A small network was shown many inputs. Here are its activations along a few directions, one row for each input.
Each table varies a few parts of the input and shows all the possible inputs, shuffled.
A made-up example of a description, with smaller parts first: one of 6 places along a line, together with either a single point or (one of 2 separate values, together with one of 5 places around a ring) or one of 11 places around a ring.
Shared parts are said once, and a part with two or three values counts as separate values.
In the rows, zero is written as 128.

Table:
x1: [223  53 110 143 215  85 103 110 169 195 158 136 100 109  81 121 150]
x2: [129 125 133 119 154 165 124 125 115  91 124 136 134 135 186 123 125]
x3: [114  89 178 113 159 158 159 120  47 128 120 184 146 125 102 126  96]
x4: [130 114  99 150 143 159 140 142 152  98 129 103 150 149 193 104 136]
x5: [115 153 157 103  74 119 147 129  97 126 137 141 137 119 117 146 122]
x6: [ 97 159  95 151  87 105 153 142 158 110 129  77 134 140 152 134 146]
x7: [193 119 114 140 155  34 122 114 182 188 154 117  93  87  23 120 157]
x8: [133 108 165 109 144 164 121 116  83 115 140 164 134 136 157 131 101]
x9: [ 95 179  87 135  83 133  76 139 183 117  94  86 136 151 135 133 130]
x10: [115 122  89 147 128 172  58 136 161 122 103 117 135 152 187 120 122]
x11: [ 96 140 184 115  98 119 194 130  70 139 113 167 128 111  63 137 113]
x12: [ 98 174 127 112  96 122 138 134 118 106 135 108 109 123 141 140 140]
Q: What is each input in this table made of?
A: one of 2 separate values, together with either a single point or one of 5 places along a line
Q: A walk changes only the place on the line of 5. It starts at x11 and steps to x5. List the rest of the walk in order.
A: x12, x6, x9

Table:
x13: [ 69 165 100 133  84 186  98 146 142  76  88  97 157 168 213 134 118]
x14: [ 60 167 130 131  91 182 160 143  99  66 106 122 162 153 203 125 116]
x15: [150 132 122 125 133 107 117 124 144 136 148 118 107 117 130 131 143]
x16: [152  99  96 144 166 137  92 129 161 146 120 122 131 133 132 113 135]
x17: [119 127 161 119 111 120 148 126  99 147 122 153 128 121  74 133 113]
x18: [129 135 133 126 132 100 160 126 122 130 140 121 120 116 100 128 137]
x19: [ 67 173 119 128  73 184 114 138 120  73 120 108 149 166 225 135 111]
x20: [ 62 156 163 110  82 190 133 133  69  74  93 158 164 145 183 137  92]
x21: [147 129  99 133 142 108  96 126 163 141 122 114 116 117 121 129 148]
x22: [116 134 135 140 121 106 167 132 125 141 133 123 121 125  89 122 129]
x23: [132 127 159 105 121 114 141 121  95 137 129 151 126 112  85 140 120]
x24: [142 119 159 103 136 124 138 120  96 136 129 156 121 112 103 139 124]
x25: [126 134 101 147 115 103 107 133 165 153 115 111 122 124  92 124 135]
x26: [139 127 132 125 148 111 157 125 123 128 141 126 115 115 117 128 142]
x27: [127 137 124 139 105 101 129 130 147 148 141 115 112 125 100 125 130]
x28: [156 117 101 138 149 117  94 124 167 144 127 118 127 127 128 126 139]
x29: [159 119 123 131 140 116 115 121 148 138 151 122 117 127 138 127 134]
x30: [145  87 155 117 160 151 133 125  94 140 124 163 136 128 116 125 112]
x31: [148 113 134 131 153 119 155 122 126 130 144 130 125 125 125 125 134]
x32: [138 136  99 135 125  96  98 128 162 142 122 109 122 116 103 130 144]
x33: [150 105 161 109 143 131 136 118  99 139 132 160 131 121 111 136 116]
x34: [156  99 117 138 157 136 112 127 143 139 144 127 121 133 142 114 130]
x35: [144  94 128 138 169 139 152 129 120 132 136 134 130 131 130 114 131]
x36: [140 139 122 126 116  95 120 125 143 138 147 113 112 117 111 131 139]
Q: Changing only one part turns x28 into x31. The same change can be made to x25. Which row results?
A: x22
Q: What is each input in this table made of?
A: one of 4 places along a line, together with either a single point or one of 5 places along a line
Q: List by row number the other rows that have the place on the line of 4 in common with x30.
A: x17, x20, x23, x24, x33
Q: A walk changes only the place on the line of 4. It starts at x16 and steps to x34. List the rest of the walk in order.
A: x35, x30
Q: Change only the place on the line of 5 in x15. List by row number the other rows that result.
A: x27, x29, x34, x36

Table:
x37: [127 128 111 142 129 111 138 134 142 140 134 115 115 113 115 122 144]
x38: [105 154 133 124  86 116 123 134 124 119 126 119 124 123 137 137 130]
x39: [154 111 103 138 140 111  92 121 164 162 124 123 114 123 105 136 140]
x40: [102 155 140 121 105 128 135 127 112 107 136 124 120 130 134 137 121]
x41: [165 111 126 124 151 109 124 125 142 144 152 117 110 128 120 126 137]
x42: [139 120 132 116 147 124 151 129 118 119 125 130 133 121 117 124 139]
x43: [123 133 141 127 126 127 159 125 114 120 127 134 140 130 134 135 128]
x44: [132 129 120 131 140 120 148 128 128 128 146 118 120 127 114 114 136]
x45: [123 110 154 122 127 161 149 129 100 124 121 152 138 140 127 122 108]
x46: [130 103 146 126 157 141 137 130 100 128 119 155 136 129 119 116 118]
x47: [165  94 144 123 161 134 107 118 112 149 143 161 139 123 123 120 117]
x48: [158 121 117 135 146 100 111 124 157 152 143 122 104 115 119 128 143]
x49: [104 145 146 116 115 133 141 124 101 108 112 136 129 120 143 151 124]
x50: [108 133 158 106 114 164 130 131  89 119 114 155 138 134 140 136 110]
x51: [120 139 130 135 114 127 156 128 126 125 150 121 129 139 127 122 125]
x52: [115 144 129 142 110 112 142 130 139 126 132 118 122 125 126 125 130]
x53: [166 114 131 117 162 114 121 114 131 137 144 140 127 115 120 128 134]
x54: [113 140 117 140 110 119 121 131 148 134 113 117 136 134 109 129 122]
x55: [132 127 104 132 124 121 115 137 150 140 113 114 130 127  95 120 139]
x56: [102 151 122 122  87 121 101 133 132 127 106 117 138 132 122 141 121]
x57: [104 125  83 147 136 195  89 136 158  80 107  99 147 161 240 121 125]
Q: What is each input in this table made of?
A: either a single point or (one of 4 places along a line, together with one of 5 places along a line)
